[-23 -77 -79  82  38  13 -57  94 -79  77 -65 102 -68  48 -78  62  81 -33
  75  52 -79 -56  58 -69] : repi
[-36 -46 -30 -61  89 100 -57  51 -39  59  94 -47 -41  68  19 -64 -68  19
 -71 -81 -56 -79 -69 -45] : dekop
[-36 -46 -30 -46  19 100 -46  51 -39  59  94 -47 -41  68  19 -39 -68  19
 -71 -39 -46 -26  76  19] : Tor
all Tor: [19] : 4 14 17 23
all Tor: [-46] : 1 3 6 20
rest: [-30 -61  89] : [100 -57  51 -39  59  94 -47 -41  68  19 -64 -68  19 -71 -81 -56 -79 -69
 -45]
back: [-69  58 -56 -79] : repi
next: [-46  51] : [-39]

[ 54  35  -2 -32  -1 -27  23  55 -40  -5  24  35 -32 -25  44  24   5  18
  18  16  50  33  36  -1 -62 -21  35  -1 -46  -2  27 -30  27  63  17  21
  -8   4   6 -26 -24 -13  23  -7  11 -25  -1   6  23 -14  21  -8]  biluf
[ 54  35  -3 -32  15 -27  23  55 -40  -5  24  35 -32 -25  44  24   5  18
  18  16  50  33  36  -1 -62 -21  45  22 -46  -2  27 -30  27  63  17  21
   6  -8 -24 -26   9 -13  23  -7  11 -25  -1   6  23 -14  21 -66]  rut
[ 54  35  -3 -32  15 -27  23 -77 -40  -5  24  35 -32 -25  44  24   5  18
  18  16  50  33  36  -1 -62 -21  45  22 -46  -2  27 -30  27  63  17  21
  -8   9   6 -26 -24 -13  23  -7  11 -25  -1   6  23 -14  21 -66]  riras
[ 26  26 -43 -42  23 -12  16  -7 -43 -11  55  27  23 -59  53  21 -20   7
 -20 -23 -29   8  15 -25  12 -61  -2   8   6 -68 -20   7 -12  57  -6  -9
 -22   0 -53 -21 -13 -74  36   2   1   8  18   4  15   2 -38 -11]  bulir
[ 29 -36  -7 -42   6  -2  14 -16  -8   4  81  -4  14  16  21  28  23 -49
 -36 -68  21  14 -20 -20  18 -32  -7 -46 -46 -35  14  41 -16  37 -15 -13
 -42   8  20 -57  33  41  33  21  12 -32 -23  12  14 -25  39 -13]  Bekam
all biluf: [-1] : 4 23 27 46
back: [-24 -26   6   9  -8] : riras
which: [ 54  35  -3 -32  15 -27  23 -77 -40  -5  24  35 -32 -25  44  24   5  18
  18  16  50  33  36  -1 -62 -21  45  22 -46  -2  27 -30  27  63  17  21
  -8   9   6 -26 -24 -13  23  -7  11 -25  -1   6  23 -14  21 -66] : riras

[ -9   0 -18  -5  -6  33   6  75 -40 -42 -38  33  -8 -27] : vik
[ -9  -1 -18  -5  -6 -40  33 -42 -38  -4  75  33   6 -32] : Bani
[ -3 -34  13  15 -40  33 -42  -6 -38  75  -4  33  -7 -17] : mib
rest: [75 -4 33] : [ -7 -17]
rest: [ -9   0 -18  -5] : [ -6  33   6  75 -40 -42 -38  33  -8 -27]
next: [ -6 -40  33 -42 -38  -4  75  33] : [6]
back: [  6  33  75  -4 -38 -42  33 -40] : Bani
rest: [33 -7] : [-17]

[  7  77  58 -95 -66] = Gat
[  6  77  58 -94 -66] = rimen
[ 85 -95  85 -95 -95] = Fimov
[-34  62  66 -67 -95] = tep
next: [ 58 -94] : [-66]
back: [-95  58  77   7] : Gat
rest: [-34  62  66] : [-67 -95]
all Fimov: [-95] : 1 3 4
rest: [-95  85 -95] : [-95]
rest: [ 6 77 58] : [-94 -66]

[-19 -33  12  36  44  24 -54  14 -11   6  -1] -> Savap
[-59 -41  12  36 -48  24 -79   0 -31  24  -1] -> Zim
[-11 -41 -11  -1 -48 -13 -32 -11 -11 -17 -13] -> Zap
[  7 -30  -9   4   9 -12 -60 -11  21 -17 -58] -> zameb
[-32 -47  19 -18 -49  24 -32  44 -39 -74  61] -> fone
[  7 -41   8 -24 -50  24 -41 -11  -8 -41 -41] -> kebu
[ 77   1   9  -1 -50 -19  86 -22 -11 -17  31] -> Posu
rest: [-50  24 -41] : [-11  -8 -41 -41]
which: [-59 -41  12  36 -48  24 -79   0 -31  24  -1] : Zim
all Zap: [-11] : 0 2 7 8
all kebu: [-41] : 1 6 9 10
all Savap: [-1] : 10
next: [-19  86 -22] : [-11]
back: [-31   0 -79  24 -48  36  12] : Zim

[-38 -23  62 -24 -21  11] -> bug
[11 26 35 35 -5  2] -> vovem
[-17   6   7  76   2  26] -> nezib
[-52  -1  34  69 -61  99] -> tes
[-52  -1  34  69   2  99] -> duf
[15  6  7 76 -4 66] -> Maguf
which: [15  6  7 76 -4 66] : Maguf
back: [-61  69  34  -1 -52] : tes

[-30 -93 -30 -29] : Gem
[ 21  83 -28   1] : Kob
[ 31  67 -63  60] : nare
[ -6 -22  90 -67] : Potul
[-28   1 -34  49] : Fome
[-14 -39 -28   2] : tipe
all Gem: [-30] : 0 2
rest: [-14 -39] : [-28   2]
back: [  2 -28] : tipe

[ 27 -39  67 -41   9 -28   5   6] -> bakiz
[ 11  26   1  19  76 -20  35 -62] -> pap
[-67  47  59 -48  29 -26  22  53] -> Lud
[ 43 -34   5   5  -3 -22   5  -3] -> zavul
[-25  59  67 -20  29  35  19  71] -> fevir
[ -9  -6 -16 -20  30  35  23 -45] -> Ligib
rest: [ 67 -20  29  35] : [19 71]
all zavul: [5] : 2 3 6
back: [ -3   5 -22  -3   5   5] : zavul
rest: [-20  30  35] : [ 23 -45]

[ 21 -31  -1 -32 -23 -25 -30  56  30 -36 -36] : rabeb
[-34  28 -42  26  18  15  38 -60 -24  42  54] : momi
[-27  33 -33  40  32  23  46 -67 -30  52  50] : Kiduf
[-22 -23  15 -19 -25 -17 -58  22  17 -62   9] : Dagim
[-30  32 -36  28  20  19  43 -63 -28  47  50] : rolog
[-36  22 -46  24  17  11  31 -59 -23  35  51] : Mapo
[-35 -26  -2   1  -9 -13 -58  -4   8 -59  21] : vam
[-45 -30  13  -2 -17 -14 -81   1  13 -82  30] : bot
[ 23  25  27 -17 -14  13  35  12  -6  31 -12] : Rubi
[-41 -21   4  16   3  -6  35  -6  12  30 -82] : bebe
back: [ 30 -82  13   1] : bot
back: [43 19] : rolog
next: [35 12 -6] : [31]

[ 65  25 -39 -45  10 -37  44 -30 -34  17  81 -38 -86 -51   3  44  19 -25
 -38 -46  16  -6 -17 -43   3] : kemet
[ 67  38 -23  14 -42 -11  21  53   8 -30  -3  26 -18  38 -14 -59 -71 -48
 -22 -82   2 -13 -31   3  56] : Vif
[ 66  58  24  20 -44 -21 -24 -20 -54  55 -53 -39 -15 -19 -27 -44 -36   4
 -16 -58  38  26  39 -50 -50] : ralip
[ 69  37 -18   6 -45 -19  15  57 -29 -23  14  58 -17  52  27 -40 -69 -29
  10 -72  58  39 -20 -29  58] : nogi
[ 65  25 -40 -30  28 -36  32 -38  15  42  83 -32 -86 -36  41  36 -21 -14
 -43 -35  47 -47  31  13  29] : muvos
[ 65  67  55  25 -22  64 -29 -49 -43 -22 -50   3   7  76  53  41  22  -3
  -3  69   8 -32 -28  20  33] : dud
[ 68  24 -42 -34  42 -30   5 -38  89  51  74 -16 -65 -13  46  19 -36   8
 -44 -11  52 -52  45  34  -1] : Nav
[ 68  29 -39 -45  11 -37  42 -30 -33  20  79 -37 -86 -51   0  47  19 -26
 -35 -46 -28  -3 -15 -45   2] : gaz
[ 66  58  24  20 -44 -21 -24 -20 -54  55 -53 -39 -15 -19 -27 -44 -36   4
 -16 -58  26 -25 -37  25  84] : vel
[ 67  46  -5 -67 -50  53 -44  51  15  27  10  60   6 -11  39  44  30 -24
  76  26 -51 -16  34  38  20] : Nofa
next: [-31   3] : [56]
next: [ 44  30 -24  76  26 -51 -16  34  38] : [20]
rest: [ 44  19 -25 -38] : [-46  16  -6 -17 -43   3]
back: [ 41 -36 -86 -32  83  42  15 -38  32] : muvos
which: [ 66  58  24  20 -44 -21 -24 -20 -54  55 -53 -39 -15 -19 -27 -44 -36   4
 -16 -58  26 -25 -37  25  84] : vel
next: [-43 -22 -50   3   7  76  53  41] : [22]
all nogi: [-29] : 8 17 23

[-14 -50  23 -76 -33  32  29   2 -76 -30  31 -13 -27   8  -2  23  23  -3
  55 -23  41  35 -18  -2  43  38  14 -33   8 -62   0  24  26   5 -43  32
  40 -29] = vod
[ 26  70 -42  44 -13 -36 -51 -10  55 -20 -16  -2  25 -17  52 -36  33   1
 -30  59 -16 -32 -34 -58  27  -7  12  -7  41  36  -1  16   1 -33  23 -31
 -42  39] = vuga
[ 62  18 -12  42 -22 -59 -39 -15  31 -21 -16 -31 -64   5  37   9  44  -1
  55  12  28 -45 -40 -30  55  39   2 -61  44  12  19  19  30 -25   4  -8
 -20   5] = vumaz
[ 62  18 -12  42 -22 -59 -39 -15  31 -21 -16 -31 -64   5  37   9  44  -1
  55  53 -19  27 -17 -44 -18 -20  -4  39   8 -59 -19  -4 -23  -8  14 -19
  26  33] = leki
[ 16 -73  46  17  33   3  35   2 -27 -16  -8 -15 -64  16 -54  55 -20  -4
  52 -54  24 -17  25  62 -35  22 -43 -19 -28 -17  15 -38   1  28   7  21
  38 -37] = Rig
[ 62  18 -12  42 -22 -59 -39 -15  31 -21 -16 -31 -64   5  37   9  44  -1
  55  12  28 -45 -40 -30  55  39   2 -61  44  12  19  19  30 -25   4  -8
 -20   0] = Zet
[-22  73 -47 -25 -38  -8 -31   1  33   2  14  24  58  -6  47 -59  -1   5
 -53  36 -29  32  -9 -43  36 -31  57  27  13  22 -14  45  -1 -21 -24 -17
 -47  28] = Kemok
back: [ 5 26] : vod
all leki: [-19] : 20 30 35
rest: [ -1  16   1 -33] : [ 23 -31 -42  39]

[ 14  12 -46  68  60   7  42 -22 -33 -23  14 -15 -48  -2 -36   1  11   0
   4 -28   2  46  14]  Danu
[ 44  -1 -86  96  15  23  36 -20 -50 -17  -2  -2 -19  38  23  32  -2  20
  40  35  89 -58  12]  tovon
[ 11 -10  43  -1   7   5 -11   0  17  22 -10   0  25   1   0 -36  46  -2
   2   4  11  14 -28]  rekun
back: [-28  14  11   4   2  -2  46 -36   0   1] : rekun
next: [43 -1] : [7]

[-39  30   9 -24  -6  15  15  -5 -39 -22 -18 -33 -17   9 -15  -8 -29   5
   0 -30  13   0  -8   5 -15 -24 -30  -6   4 -12  16  39  -4 -33  -2  -6
 -12 -21  28   7  12 -30 -22  -1  -2 -10 -12 -50  -3   7 -51  17  -3   0
   8 -21  33 -17 -26 -17] = godif
[-41  -5   1  16  -5  15  15  -5 -41 -24 -18 -35   1   9 -16  -8  -2   6
   1 -32  14   1  -9   7 -16 -24 -31  -6   4 -13  17  41  -3 -34  -2  -8
 -11 -10  -7   8  11 -32 -22   1  -2 -11 -12 -53  -4   6 -53  18  -3   1
   9 -23  35 -18 -29 -19] = dol
[ 21  -9 -25  35   5 -12  -9   3  30 -27  45  -1 -27 -37   4 -15 -25 -12
 -51  -7  14  50  35  -3 -69  27  30  37  14  28 -11 -10  -9  56 -13 -41
  21  28   7 -21  -7 -20  27 -32  23  17  16  37 -44 -16  40  44 -15 -62
  14  45  19  20  29 -20] = zadof
[ 14 -32  -4   4   8  -6  -7  11  29  47  11  40  46  13   3  31  48  12
  43  37  -3 -14   2  27  64   6  -2 -13  -1  -8 -19 -26  26  -4  16  37
  -1  -2  15  16   2  40  14  19 -26 -16   4  34  34   6  29 -32  15  41
  -7  -3 -38  27   4  22] = galeg
[ 16 -41  -5   1 -19 -10  -6   8  36  53   2 -19  45  15   3  35  52   4
  41  40 -10 -18   5  20  75   0  -7 -19   2 -10 -23 -35  14 -11  12  48
 -10  -8   9   9  10  48 -17  12 -31 -18  -1  35  45  12  29 -41  17   2
 -10   2 -50  28  11  29] = lepo
back: [  1  -5 -41  16] : lepo
back: [-21   7  28] : zadof
all dol: [1] : 2 12 18 21 43 53
rest: [-21  -7 -20  27 -32] : [ 23  17  16  37 -44 -16  40  44 -15 -62  14  45  19  20  29 -20]
rest: [-25  35] : [  5 -12  -9   3  30 -27  45  -1 -27 -37   4 -15 -25 -12 -51  -7  14  50
  35  -3 -69  27  30  37  14  28 -11 -10  -9  56 -13 -41  21  28   7 -21
  -7 -20  27 -32  23  17  16  37 -44 -16  40  44 -15 -62  14  45  19  20
  29 -20]
back: [-22 -39  -5  15  15  -6 -24   9  30] : godif
all lepo: [-18] : 21 45

[  6  43  -5  18 -41  -5   2   7 -22   0  44  10  12] = Kidol
[ 12  14 -35  20  13  12   9  13  25 -21 -30  -7  70] = Kas
[-12 -10  29 -24 -36  13  64  18  34   9 -24 -10   0] = dav
[ 39 -52  11  16   2  28 -20 -35 -32  21 -16  20 -17] = buno
[  8  16  -6 -48 -33   5  32   4  56  17  20  10 -26] = rorat
[  6   6 -33  24  14 -15 -12   6  27  23 -11  15 -74] = vunit
[ 30  12  -9   0 -16  15  41 -17  70 -17  13  17 -11] = nimaf
[-24  43  -1  -1   0 -33  -1  -1 -41 -35  -1 -23  -7] = sab
[-28   0  23 -16 -43  23 -56  -5  -5  -1  44  10  12] = zeluk
[-34   5   2   7  -5  42  -5  -6  43  18 -41 -22  45] = daf
back: [ 20 -35] : Kas
rest: [ 23 -56] : [-5 -5 -1 44 10 12]
rest: [-56  -5  -5  -1  44] : [10 12]
back: [-23  -1] : sab
next: [ 41 -17  70 -17  13  17] : [-11]
next: [  5   2   7  -5  42  -5  -6  43  18 -41 -22] : [45]
all sab: [-1] : 2 3 6 7 10

[-12 -82  95 -65  94]  rupas
[-12 -82  95 -65   6]  Kun
[-12 -82  95 -65 -50]  Poga
which: [-12 -82  95 -65  94] : rupas

